These are the activations of a small neural network, seen along a few directions. Each row is one input.
In each table, some parts of the input vary, and every possible input appears once, in random order.
Descriptions start from the smaller parts, as in this example, which fits no table here: one of 8 places around a ring, together with either a single point or one of 9 places along a line or (one of 3 separate values, together with one of 4 places along a line).
Shared parts are said once, and a part with two or three values counts as separate values.
In the rows, zero is written as 128.

Other details of the inputs vary at random and push rows far along two fixed directions, the same in every table; ignore that.

A family of inputs:
R1: [110 182 186 151  66 146 177  66 106 129 121 161 131]
R2: [100  94  80 127 152 122 130 153 110  71  88  76 123]
R3: [131 124 124 127 137 125 101 144 157 121 119 135 133]
R4: [111  88 128 133 146 133  86 145 145 103  82  80 166]
R5: [136 143 117 135 125 108 123 172 168 152 167 166 111]
R6: [136 175 188  78 101 173 205  76  83 105 112 127 138]
R7: [120  87 135 143 152 147  90 118 137  88  59  69 168]
R8: [150 138 118  79 156 146 157 170 133 128 160 127 115]
R9: [135 110 117 133 142 113 126 136 134 147 150 127 125]
R10: [136 131 112 112 124 115 111 156 152 161 163 162 123]
R11: [122 169 183 137  73 144 161  70 100 125 114 148 143]
R12: [131 174 176  87  96 173 211  93  92 119 135 132 132]
R13: [129 120  96 125 130 116 119 163 148 172 183 163  94]
R14: [131 111  92 128 136 119 115 161 146 162 172 148  93]
R15: [144 131 111 137 142 115 108 173 154 145 159 150 116]
R16: [134  70 122 131 163 134  97 105 120 105  78  74 163]
R17: [134 112 123 139 130 131 120 147 145 137 151 145 127]
R18: [131  69 114 136 144 139 101 112 116 110  75  59 157]
R19: [129  74 107 128 149 132  94 128 128 124  93  75 155]
R20: [129  79 108 125 152 127  97 132 135 123 112  90 153]
R21: [123 170 178 135  93 140 168  43  78 135 110 137 130]
R22: [137 114 113 135 151 116 117 130 125 141 142 122 128]
R23: [122 133 126 145 142 126 108 145 147 125 127 122 132]
R24: [142 118  94 120 131 102  98 156 147 143 152 146 101]
R25: [102 222 191 139  71 121 176  76 101 145 153 187 110]
R26: [136  77 115 142 146 136 111 139 132 129 102  97 158]
R27: [134 156 114 134 131 110 119 163 158 148 162 165 109]
R28: [137 104 118 125 136 128 102 149 148 127 136 126 141]
R29: [145 146 120 120 137 115 112 154 156 150 178 180 105]
R30: [112 132 110 130 133 113 103 188 170 153 175 166 103]
R31: [120 129 165 160  83 145 162  48  72 109  74  92 150]
R32: [144  97 119 141 145 122 114 151 145 129 134 117 141]
R33: [127 119 105 128 135 118 123 149 145 161 179 159 104]
R34: [105 188 194 146  76 125 174  75 103 133 126 155 129]
R35: [ 99 142  86 110 141 116 135 150 120  92 131 134  92]
R36: [135 161 179  80 100 171 197  87  89 108 112 118 149]
R37: [ 97 100  83 112 154 126 118 144 112  64  84  85 120]
R38: [141  82 108 156 147 123 104 119 108 105  74  58 155]
R39: [140 145  98 130 113  94 130 164 146 167 189 169  84]
R40: [115 151 127 112 127 109 107 161 161 144 162 174 106]
R41: [136 127 123 125 147 119 118 121 131 141 142 140 123]
R42: [120 156 177 130  90 142 162  39  78 128  98 129 136]
R43: [136 146 104 105 125 108 119 148 147 169 186 182  77]
R44: [114 128 125 129 128 132 103 148 157 124 132 127 135]
R45: [121 146 121 137 128 115 122 163 164 147 166 156 110]
R46: [144 147 107 122 137 105 121 164 149 171 182 176 106]
R47: [ 84 160 131 119  92 136 170  88  78  76  98 124 119]
R48: [139  81 104 141 151 121 112 140 130 134 115  86 131]
R49: [135 138 125 130 137 122 109 149 156 130 133 148 125]
R50: [132 133 180 150  98 142 168  56  82 119  76 101 170]
R51: [147  67 123 141 171 139  93 115 120 101  52  56 186]
R52: [129 146 184 138  97 147 153  51  91 105  92 126 154]
R53: [152 129 120  70 162 149 150 162 138 122 143 119 124]
R54: [112 134 129 142 122 134 120 147 154 136 146 144 123]
R55: [139  70 109 150 164 134 102 117 108 110  76  51 154]
R56: [140 139 100 114 142 110 113 154 149 165 179 167  83]
R57: [145 124  95 127 138 104 103 155 144 144 150 142 103]
R58: [106 198 198 135  84 134 161  63  99 123 115 160 129]
R59: [112 202 169 126  66 129 163  96 127 147 157 192 114]
R60: [122 177 165 139  91 129 173  61  83 150 135 148 119]
R61: [142  87 120 124 154 130  98 130 133 122  93 102 156]
R62: [124 154 117 123 143 118 102 168 172 145 169 171 101]
R63: [135 138 115 131 120 119 121 179 164 162 187 187  99]
R64: [135  56 116 151 159 134 107 116 113 112  65  41 170]
R65: [126 178 189 133  81 142 161  68 100 126 118 162 131]
R66: [144 146 114 121 139 112 105 177 167 153 177 182 100]
R67: [145  62 124 157 167 142  97 119 118  88  60  47 185]
R68: [153  90 120  89 166 157 152 165 128 105 110  69 154]
R69: [100 104  78 126 158 125 124 150 108  69  88  79 123]
R70: [ 92 117  78 119 139 126 136 159 118  87 124 113 102]
R71: [143 113 120 140 137 119 116 166 152 141 145 134 128]
R72: [121 156 155 138  74 128 154  70  91 129 113 130 130]
Each input here is: one of 6 places around a ring, together with either one of 2 separate values or one of 10 places along a line.
The inputs of R32 and R52 match in every part but the place on the ring of 6. If R9 is changed in the same way as R32 into R52, which row does it become?
> R16
Change only the choice among 2 separate values in R35. List by row number the other rows that result.
> R53
Change only the place on the ring of 6 in R69. List by row number the other rows that result.
> R2, R35, R37, R47, R70
Change only the choice among 2 separate values in R69. List by row number the other rows that result.
> R8
List by row number the other rows that have the place on the ring of 6 in common with R18.
> R4, R10, R11, R19, R20, R28, R36, R44, R47, R59, R72
List by row number the other rows that have the place on the ring of 6 in common with R31.
> R1, R12, R13, R14, R17, R26, R30, R33, R54, R63, R70
Change only the place on the line of 10 in R56. List by row number the other rows that result.
> R21, R29, R41, R49, R51, R57, R58, R62, R66

A family of inputs:
R73: [133 178 158 141 111 112 158  87 113 155 159 204 109]
R74: [110 112 152 173 126 122  98 105 117  95  82  79 167]
R75: [146  86  76 115 159 122  80 157 153 143 160 128 105]
R76: [142 177 194  97  86 152 198  83 109 120 127 149 149]
R77: [113 120  83 105 119 108 105 191 157 153 153 161  95]
R78: [103  77 108 124 139 140 122 131 126  81  57  62 170]
R79: [153 144 148 119 137 125 107 165 170 171 164 154 148]
R80: [ 95 102 103 125 150 150 119 162 139  88  88  87 143]
R81: [133 221 152 144  94  98 136 121 147 174 185 197  89]
R82: [149 125 122  96 165 154 126 196 166 120 157 130 123]
R83: [124  65 123 114 143 148  98 104 104  92  49  45 168]
R84: [115 133 124 118 136 116  87 145 162 159 161 147 126]
R85: [146 168 159 161  78 140 153  55  94 112 100 128 130]
R86: [114 113  81  91 173 138 100 194 162 119 157 131 104]
R87: [108 154 193 172  80 128 156  56  93 105  96 140 138]
R88: [172  92 114 111 144 142  98 182 171 138 150 137 145]
R89: [145 105 138 167 146 125 108 110 136 115  74  93 140]
R90: [103 161 165 134  87 122 177  75  85  80 102 119 142]
R91: [127 180 145  93  94 118 157  90  96 163 166 179  79]
R92: [131  51 105 131 143 155  80 110 124  91  72  62 169]
R93: [106 185 143  83  90 123 171  98 119 137 171 183  98]
R94: [108 136 106 128 145 124 126 182 142  99 152 135 102]
R95: [112  87  89 139 149 115  83 184 183 147 139 151 115]
R96: [131  93 138 169 130 132 141 116 125 146 118 102 141]
R97: [125  95 129 168 111 133 110 107 109  81  84  89 156]
R98: [134 114 114 120 157 113  99 144 159 164 170 159  92]
R99: [120 140 102  94 165 136 126 164 138 132 170 147  85]
R100: [126 200 160 140 109 108 145  93 112 163 168 191 122]
R101: [150  73  76 144 147 118 112 183 152 159 173 120 121]
R102: [111 160 179 145  69 126 165  63  65  97  88 120 136]
R103: [158  72 151 138 159 151 105 139 155 120  84  87 178]
R104: [108 162 166 143 101 160 208  85  79 122 124 111 124]
R105: [158 109 152 101 124 145 130 137 122 125  99 104 156]
R106: [144 187 122 126  96 117 153 111 116 160 199 223  92]
R107: [135 212 124 107  95  99 176 130 134 147 182 190  78]
R108: [142 109  65 101 179  99 109 185 152 129 153 140 120]
R109: [128  94 115  99 160 132 127 105 110  98  90  73 147]
R110: [104 133 104 135 130 108  87 176 178 164 164 163 120]
R111: [114 158 191 171  86 140 174  53  82 153 112 108 158]
R112: [132  89  84 118 151 117 142 179 143 138 154  97 129]
R113: [149 128  85 107 152  97 108 173 131 153 160 166 100]
R114: [129  86 106 131 193 145 114 141 108  77  71  69 158]
R115: [127 131 126 140 150 145 139 124 115  83  70  73 139]
R116: [151  88 116 143 147 128 102 118 107  92  40  43 154]
R117: [129 134 116 120 158 108  89 145 156 171 177 146 109]
R118: [122 111 114 115 143 117  92 155 173 154 163 167 101]
R119: [104 151 154 146  60 152 155  69  97 118 105 149 138]
R120: [124 143 174 143  74 140 195  61  59 142 106 105 137]
The inputs of R98 and R75 match in every part but one. If R89 is changed in the same way as R98 into R75, which row does it become?
> R85
The inputs of R116 and R81 match in every part but one. If R77 is changed in the same way as R116 into R81, which row does it become?
> R110
What is each input in this table made of?
> one of 6 places along a line, together with either one of 2 separate values or one of 6 places around a ring
Start at R93 and move only the place on the ring of 6, one step at a time. The first step leads to R109. Which rows follow, in order?
> R108, R107, R90, R78
Change only the place on the line of 6 in R88. List by row number the other rows that result.
> R76, R79, R82, R103, R105

A family of inputs:
R121: [140 157  97  89 151 110 121 196 171 151 202 191  82]
R122: [134 214 140  86  80 118 177 143 137 165 215 235  71]
R123: [121 117 155 158 119 135 119  95 111 111  79  95 163]
R124: [142  91 110 131 152 121  89 145 149 143 132 113 134]
R125: [113  79 101 128 158 136 108 152 135 105  99  79 140]
R126: [114 222 186 127  39 135 217  36  62 127 143 187 102]
R127: [120 155 184 144  84 137 156  45  85 132 101 135 148]
R128: [138  79 127 163 154 133 101 144 139 106  87  71 166]
R129: [137 150  85  86 132 107 129 204 166 168 213 185  80]
R130: [117 163 182 148  83 133 148  51  94 123  97 133 145]
R131: [126 118 115 119 126 126 140 137 119 124 120 110 124]
R132: [113 181 163 125 103 132 181  77  88 124 123 139 116]
R133: [131 110 129 151 133 130  94 125 138 119  89  99 143]
R134: [132  77 119 161 155 129  97 140 140 110  83  77 172]
R135: [123 173 152 111 115 135 166 102 105 129 139 142 120]
R136: [122 116  74 116 149 111 103 189 161 135 176 160  89]
R137: [132  65 112 143 159 122  79 131 140 115  82  76 167]
R138: [134 124  74 113 163 105 106 186 153 133 169 150  92]
R139: [147  93 141 150 141 146 122 105 119 125  95  87 156]
R140: [143  69 120 146 160 136  97 130 130 127  93  81 161]
R141: [115 141 167 123 107 159 157  82 101  96  89 115 150]
R142: [122 123  84  97 152 120 109 202 172 149 190 158  96]
What is each input in this table made of?
> either one of 10 places along a line or (one of 3 separate values, together with one of 4 places along a line)
Change only the choice among 3 separate values in R125. List by row number the other rows that result.
> R131, R132

A family of inputs:
R143: [126 172 113 118 105 101 141 131 123 159 186 186  83]
R144: [126 125 148 132 105 146 152  67  85 119  83  97 144]
R145: [134 172 127 102 119 122 166 146 129 153 192 187  92]
R146: [132  32  98 117 192 142  74 162 149  87  62  38 172]
R147: [149  95  57 101 181 107 102 224 170 151 188 133  96]
R148: [ 98 185 137 124  94 113 156 141 133 152 180 189  87]
R149: [138  70  78 105 176 122  84 194 170 129 145 121 118]
R150: [141  81  74 105 181 129  95 201 157 129 149 114 123]
R151: [138  44  72 136 190 121  64 168 143  96  80  64 158]
R152: [138  76  68 103 171 121  95 194 162 139 154 105 117]
R153: [123 184 128 114 107 110 132 140 140 145 178 195  90]
R154: [105 133 153 157 101 143 156  71  94  95  85 110 149]
R155: [106 122 143 155 104 138 152  92  89 107  89  89 139]
R156: [139 126 150 134 118 145 172  90  85 105  86  83 147]
R157: [115 137 159 138 114 134 141  70  89  97  73  99 157]
R158: [137 115 176 173  95 137 129  80 116 141  99 118 169]
R159: [135 138 159 126 124 145 168 100  98 101  86  93 154]
R160: [155 115  73 101 176 112 101 236 189 140 178 145  99]
R161: [156  98  63 104 180 108 104 233 180 144 179 143  98]
R162: [122 164 140 108 106 128 147 113 125 148 145 167 112]
R163: [111 133 150 143 121 131 138  80  95  96  70  91 150]
R164: [108 192 136 129  91 119 151 133 141 140 180 197  91]
R165: [121 130 133 147 115 126 140  87  92 112  95 100 130]
R166: [150  61 121 168 183 128  50 136 156 120  75  66 175]
R167: [120 141 163 126 107 135 140  68  94 103  88 114 150]
R168: [141 149 155 158  83 115 134 111 137 183 170 173 124]
R169: [123 144 169 133 103 145 138  66  95  94  78 109 155]
R170: [130 164 121 110 107 109 134 131 134 151 182 195  90]
R171: [139 125 164 170 119 127 119  68 108 148 104 112 149]
R172: [125  44  65 150 178 122  79 175 148 100  90  54 148]
R173: [139  99  86 104 175 135  94 202 166 123 147 115 125]
R174: [107 164 123 131 101 116 150 147 134 149 179 185  87]
R175: [131 194 145 101 109 128 168 140 131 144 186 187  94]
R176: [129 119 141 134 113 132 133  73  89 109  90  96 143]
R177: [138 100  68  93 177 119  81 230 197 142 178 140 107]
R178: [133 143 190 170  82 139 134  79 123 141 107 133 165]
R179: [118 136 167 122 118 161 163  76  85  98  80  89 165]
R180: [150 100  89 140 179  92  54 197 196 180 177 158 112]
R181: [117 131 145 147 116 133 142  78  92 100  81 106 140]
R182: [125 190 140 103  94 126 147 131 139 156 176 201  90]
R183: [126 140 162 121 125 147 168  88  92 101  91  95 156]
R184: [128 117 144 127 117 148 139  84 100 115  84 108 148]
R185: [128 160 134 109 109 135 166 115 105 144 162 151 106]
R186: [135  40 102 121 186 148  73 164 151  82  63  44 170]
R187: [133 175 164 146  79 110 135 125 153 191 189 206 115]
R188: [123 157 138 106 107 136 160 116 122 140 160 163 111]
R189: [141 163 144 149 118 105 114 117 148 184 181 197 102]
R190: [102 178 144 132  93 128 151 131 129 130 155 168 102]
R191: [100 136 156 150 106 140 152  78  99  94  79 100 155]
R192: [118 180 142  95 103 126 161 127 135 152 181 182 100]
R193: [130  61  85 141 186 124  67 173 152  87  72  58 152]
R194: [126 108 151 124 117 148 148  77  92 108  87  87 145]
The inputs of R192 and R177 match in every part but one. If R187 is changed in the same way as R192 into R177, which row does it become?
> R178
What is each input in this table made of?
> one of 4 places along a line, together with either one of 2 separate values or one of 11 places along a line
Change only the choice among 2 separate values in R189. List by row number the other rows that result.
> R158
Change only the place on the line of 4 in R181. List by row number the other rows that result.
> R163, R165, R193
List by row number the other rows that have the place on the line of 4 in common with R144.
> R143, R147, R152, R155, R156, R165, R168, R171, R172, R176, R185, R194
Change only the choice among 2 separate values in R178. List by row number the other rows that result.
> R166
